Each row below is a small network's average activation on inputs in which a field has the value named, seen along a few directions.
Related values have similar rows: they may be neighbours, one step apart, or belong to one group.
In the rows, 128 means zero.

Other fields shift rows strongly along one fixed direction, in all tables alike. That doesn't count.

Values of Fir:
c1: 147, 167, 104, 89, 180, 171, 138, 121, 112, 148, 149, 99, 163
c5: 114, 129, 132, 134, 125, 149, 153, 133, 140, 152, 150, 109, 145
c12: 100, 79, 137, 135, 124, 112, 137, 138, 146, 113, 134, 138, 118
c11: 113, 170, 65, 49, 233, 154, 123, 130, 159, 111, 106, 151, 183
c6: 169, 186, 93, 91, 192, 166, 120, 116, 113, 134, 114, 105, 162
c13: 90, 58, 176, 187, 53, 93, 134, 143, 129, 127, 158, 136, 108
c7: 166, 148, 123, 134, 112, 126, 116, 115, 117, 132, 113, 124, 116
c2: 97, 59, 171, 178, 43, 77, 122, 148, 127, 115, 118, 148, 75
c4: 157, 160, 116, 110, 150, 130, 110, 118, 121, 128, 106, 142, 121
c10: 114, 152, 101, 95, 184, 156, 143, 132, 139, 139, 161, 110, 173
c3: 125, 143, 111, 111, 139, 116, 116, 115, 132, 113, 102, 150, 123
c9: 129, 117, 151, 151, 88, 94, 118, 125, 123, 112, 101, 148, 97
c8: 143, 96, 186, 201, 42, 119, 134, 131, 107, 139, 153, 105, 80
Fir is arranged as a ring.
- Fewest steps between c1 and c2? => 6
- A walk along Fir starts at c3 and steps to its neighbour c9. Put c6, c13, c10, c8 in the order it reaches them. => c6, c8, c10, c13

Values of Kisum:
j6: 107, 114, 107, 116, 143, 116, 142, 133, 147, 103, 112, 153, 139
j20: 162, 133, 132, 119, 142, 141, 134, 116, 86, 118, 155, 93, 98
j18: 138, 146, 103, 104, 164, 142, 132, 140, 134, 129, 125, 135, 139
j1: 145, 114, 110, 107, 130, 121, 118, 139, 114, 104, 156, 113, 102
j2: 117, 186, 91, 114, 174, 107, 106, 126, 156, 104, 128, 181, 166
j9: 149, 117, 145, 183, 88, 114, 107, 128, 90, 136, 107, 102, 88
j11: 123, 164, 125, 77, 131, 141, 136, 139, 139, 147, 119, 135, 123
j15: 93, 51, 162, 163, 79, 66, 122, 144, 128, 100, 156, 120, 57
j5: 83, 77, 169, 189, 71, 111, 136, 157, 120, 153, 170, 112, 115
j17: 158, 138, 148, 149, 111, 143, 126, 125, 98, 154, 138, 105, 120
j3: 87, 102, 108, 93, 157, 131, 141, 142, 143, 129, 154, 126, 188
j14: 107, 87, 144, 144, 130, 127, 142, 126, 181, 109, 101, 130, 130
j21: 86, 130, 129, 90, 95, 118, 148, 120, 146, 116, 116, 154, 109
j16: 108, 58, 166, 163, 73, 76, 113, 143, 107, 117, 75, 159, 78
j13: 175, 196, 98, 67, 234, 224, 129, 111, 153, 132, 108, 99, 201
j4: 152, 191, 50, 42, 247, 167, 108, 111, 118, 116, 59, 120, 185
j19: 128, 111, 174, 198, 58, 70, 120, 108, 124, 139, 142, 158, 109
j12: 126, 131, 127, 141, 136, 136, 150, 136, 109, 164, 159, 95, 159
j8: 167, 158, 136, 158, 112, 124, 103, 111, 116, 149, 154, 158, 147
j7: 141, 183, 126, 97, 107, 153, 148, 105, 113, 141, 132, 107, 118
j10: 135, 101, 138, 174, 106, 159, 125, 128, 164, 128, 122, 131, 117
Each value of Kisum is a pair of two hidden parts, and every pair occurs once (3 first parts, 7 second parts).
- Changing only the second part turns j20 into j8. j1 has the same second part as j20; what does that change turn j1 into? => j19
- Changing only the second part turns j3 into j14. j5 has the same second part as j3; what does that change turn j5 into? => j10
- Changing only the second part turns j21 into j6. j11 has the same second part as j21; what does that change turn j11 into? => j18
